These are the activations of a small neural network, seen along a few directions. Each row is one input.
Each table varies a few parts of the input and shows all the possible inputs, shuffled.
A made-up example of a description, with smaller parts first: one of 4 places along a line, together with either a single point or one of 11 places around a ring or (one of 3 separate values, together with one of 5 places around a ring).
Shared parts are said once, and a part with two or three values counts as separate values.
In the rows, 128 means zero.

Other details of the inputs shift rows strongly along two fixed directions, in all tables alike. That doesn't count.

Rows:
row 1: [193  87 142 113 137 133 120 107 129 135 131 128]
row 2: [ 95 136 156 111 132 112 146 107  92 128 110 125]
row 3: [112 122 157 112 127 111 136 114  95 122 104 115]
row 4: [212  81 139 105 153 163 122 115 152 149 159 152]
row 5: [102 139 130 127 153 131 138  82 121 137 101  77]
row 6: [190 102 110 137 122 144 117 123 149 121 131 151]
row 7: [214  68 115  99 137 133 119  79 142 137 114 161]
row 8: [ 95 135 128 126 127 113 133 121 105 114 105 147]
row 9: [107 147 148 118 118 124 163 108 106 141 112 118]
row 10: [ 87 137 113 143 105 117 134 145 119 123 118 129]
row 11: [100 130 143 106 117 110 164  83  88 136 107 110]
row 12: [118 140 144 138 139 141 129 153 120 135 159 134]
row 13: [115 152 109 139 116 129 119 157 152 116 145 133]
row 14: [108 135 138 166 125 135 124 184 140 125 171 117]
row 15: [ 96 142 121 122  94 113 137 113 116 127  87 123]
row 16: [192  97 102 152 134 149 108 142 167 125 173 160]
row 17: [214  75 136 116 140 141 113 118 155 151 144 133]
row 18: [199  84 115  97 140 146 120  88 133 136 121 163]
row 19: [106 149 146 163 142 139 118 174 124 122 174 136]
row 20: [114 136 147 133 112 112 146 130 119 138 115 110]
row 21: [ 87 156 111 162 125 149 130 179 133 120 166 152]
row 22: [169 109 134  78 131 106 134  82 114 151 106 108]
row 23: [109 127 117 126 113 114 143  98 106 123 109 138]
row 24: [103 136 122 145 127 136 104 175 137 111 138 147]
row 25: [101 130 115 101 152 124 132  64 119 133  58 107]
row 26: [ 91 138 148 108 130 108 134 133 116 121 123 109]
row 27: [207  82 114  90 116 123 139  40 130 143  86 146]
row 28: [132 148 101 146 138 136  98 188 150 116 169 146]
row 29: [120 156 143 160 126 145 122 186 154 119 162 118]
row 30: [161 109 111 136 126 146  97 151 155 128 147 152]
row 31: [208  88 104 151 141 158  87 167 180 133 172 165]
row 32: [ 98 132 118 110 107 112 127 116 118 128  92 130]
row 33: [ 95 130 116 126 104 111 141 110  99 116  99 127]
row 34: [101 113 126  93 109  95 143  87  97 133  63 130]
row 35: [ 81 156 106 146 116 126 122 169 139 109 153 130]
row 36: [ 97 166 146 174 130 123 139 178 127 120 157 120]
row 37: [126 125 137 116 172 134 130  87 135 139  96  98]
row 38: [ 92 139 111 124 103 120 136 130 126 121 111 124]
row 39: [123 135 145 132 126 130 117 156 137 131 143 118]
row 40: [118 140 111 110 133 118 120 147 126 119 126 138]
row 41: [215 108  98 109 129 147 110 118 167 134 146 145]
row 42: [101 130 154 120 131 102 147 114  99 127 106 119]
row 43: [ 81 158 112 163 122 137 132 166 119 112 155 147]
row 44: [ 95 154 117 172 131 125 113 184 131 113 154 151]
row 45: [ 97 144 143 123 128 112 123 147 123 124 139 110]
row 46: [113 116 113 110 101 121 134 102 118 131  99 126]
row 47: [ 94 140 141 122 122 128 159 118 102 137 131 118]
row 48: [151 130 147 143 130 129 136 125 133 131 144 127]
row 49: [132 115 151  84  98 103 158  57 100 146  64  95]
row 50: [148 121 112 129 135 149 120 139 136 134 147 162]
row 51: [121 121 143 117 117 102 155  87  99 138 111 108]
row 52: [224  80 108 112 123 132 126  72 149 143 118 153]
row 53: [158 104 116 138 137 143 107 150 139 113 139 155]
row 54: [ 97 140 152 148 133 123 124 178 123 126 142 123]
row 55: [ 83 163 132 165 171 142 114 149 139 129 131  93]
row 56: [175  98 134 107 121 138 133 107 143 138 134 112]
row 57: [198 125 128 133 145 151 112 160 167 132 179 124]
row 58: [109 123 159 105 130 103 145  92  95 129  98 121]
row 59: [111 143 119 124 111 119 150 100 104 129 101 139]
row 60: [115 135 118 107  97 114 144  99 123 131  80 120]
row 61: [103 145 148 153 128 133 110 178 133 124 156 120]
row 62: [100 150 116 158 133 137 116 167 123 117 155 156]
row 63: [100 149 133 150 128 130 124 174 140 116 174 109]
row 64: [ 82 158 109 152 155 145 107 133 138 124 111 113]
row 65: [190 101 133  95 148 131 117 120 143 139 145 123]
row 66: [108 126 146 115 106 118 145 110 110 133 110 101]
row 67: [ 98 141 144 149 120 123 137 148 107 113 141 107]
row 68: [ 87 161 134 146 156 131 141 110 130 133 105  83]
row 69: [ 87 151 100 145 148 144 122 113 135 122 107 103]
row 70: [210  87  96  88 126 137 121  89 152 140 133 141]
row 71: [122 137 113 169 133 141 101 189 137 107 158 153]
row 72: [108 135 119 128 100 108 141 116 118 133  91 128]
row 73: [180  95 109 105 139 142 104 130 162 124 146 151]
row 74: [128 134 148 117 120 119 157  89 101 137 108 116]
row 75: [126 137 128 116 127 117 138 132 121 130 143 102]
row 76: [132 131 141 105 121 113 142 107 130 132 122 103]
row 77: [128 124 150 116 131 131 123 143 136 130 131 122]
row 78: [112 144 118 114 112 125 153 101 109 136 101 141]
row 79: [ 79 175 103 177 151 152 112 155 153 115 130 112]
row 80: [ 90 134 123 116 116 119 124 135 121 117 102 136]
row 81: [123 133 152 124 112 112 149 106 101 126 105 105]
row 82: [131 113 152 107 126 125 124 119 121 131 114 119]
row 83: [111 137 119 145 141 150 121 170 135 120 158 164]
row 84: [217  87 136 140 151 147 107 136 162 144 174 144]
row 85: [195 107 111 161 150 161  88 169 171 119 186 175]
row 86: [124 120 144 115 119 110 152  85 102 132 116 113]
row 87: [ 94 137 117 104 114 105 127 115 118 123 102 126]
row 88: [ 95 156 149 164 140 127 121 178 121 117 163 130]
Each input here is: one of 2 separate values, together with one of 4 places along a line, together with either a single point or one of 10 places along a line.
Changing only the choice among 2 separate values turns row 87 into row 45. The same change can be made to row 35. Which row results?
Answer: row 63
Changing only the choice among 2 separate values turns row 59 into row 74. The same change can be made to row 7. Which row results?
Answer: row 42
Changing only the choice among 2 separate values turns row 12 into row 50. The same change can be made to row 68. Which row results?
Answer: row 79
Change only the place on the line of 10 in row 86. List by row number the other rows that result.
Answer: row 11, row 14, row 47, row 51, row 56, row 63, row 66, row 67, row 75
Change only the choice among 2 separate values in row 70. List by row number the other rows that result.
Answer: row 75
Change only the place on the line of 10 in row 53. List by row number the other rows that result.
Answer: row 7, row 8, row 18, row 24, row 34, row 40, row 73, row 80, row 83
Change only the place on the line of 4 in row 79. List by row number the other rows that result.
Answer: row 25, row 64, row 69

Rows:
row 89: [ 65 167 157 184 144 125 127 195 113 111 164 126]
row 90: [172  89 151  66 108 105 154  43 112 153  68  91]
row 91: [ 14 180 115 132  86  86 163 123  81 109  87 111]
row 92: [ 65 184 148 179 136 131 141 187 118 118 168 124]
row 93: [205 113 121 174 182 190  85 174 205 128 206 132]
row 94: [156  98 115 107 130 143 111 122 138 130 128 157]
row 95: [157 100 148 107 147 139 125 117 129 140 139 125]
row 96: [ 62 180 139 178 123 129 135 191 118 114 172 105]
row 97: [170 109 110 105 127 124 106 126 149 127 131 146]
row 98: [159  94  98  78 128 120 136  32 121 147  53 123]
row 99: [ 19 184 157 113 116  75 157 133  72 119  88  81]
row 100: [169  80 121  83 116 110 138  42  98 140  63 147]
row 101: [211 101 104 162 129 171  82 195 202 125 195 162]
row 102: [170 113 108 124 122 144 132 111 135 132 129 162]
Changing only one part turns row 90 into row 101. The same change can be made to row 89. Which row results?
Answer: row 100
What do these inputs look like to the network?
Answer: one of 2 separate values, together with either a single point or one of 6 places around a ring
Change only the choice among 2 separate values in row 94. List by row number the other rows that result.
Answer: row 95

Rows:
row 103: [138 115 116 101 141 125 130  76 122 137  89 133]
row 104: [ 84 144 126 117 112 117 150  96  94 130  92 120]
row 105: [ 88 140 123 106 102 112 145  94 103 131  83 111]
row 106: [ 48 175 158 191 146 133 122 208 123 119 161 106]
row 107: [173  95 119 112 126 137 114 132 148 132 151 142]
row 108: [156 126 131 147 131 149 124 163 148 130 167 154]
row 109: [ 79 168 123 179 127 131 131 182 121 110 154 135]
row 110: [245  81 136 120 161 166 109 121 182 136 183 128]
row 111: [187 104 127 117 120 143 121 132 157 136 145 145]
row 112: [ 84 145 135 120 107  96 155  95  88 129  93 122]
row 113: [ 79 165 127 166 114 119 122 182 130 112 152 127]
row 114: [133 101 130  86 119 111 147  74  99 138  97 132]
row 115: [108 144 112 152 141 140 122 149 133 119 138 136]
row 116: [175  93 152 101 140 133 137  75 129 140 113 107]
row 117: [ 85 136 139  97 106  90 137 108  87 123  76 119]
row 118: [141 113 120 102 108 109 142  79 117 135  86 118]
row 119: [212 110 131 140 162 161 102 161 177 143 199 123]
row 120: [139 114 113  96 131 121 124  81 133 136  84 124]
row 121: [133 128 132 144 139 135 111 166 128 117 153 152]
row 122: [ 73 165 110 166 130 133 115 185 141 108 143 125]
What do these inputs look like to the network?
Answer: either one of 4 places along a line or (one of 2 separate values, together with one of 8 places along a line)
A walk changes only the place on the line of 8. It starts at row 120 and steps to row 122. List the rest of the walk in order.
Answer: row 105, row 118, row 113, row 111, row 107, row 117
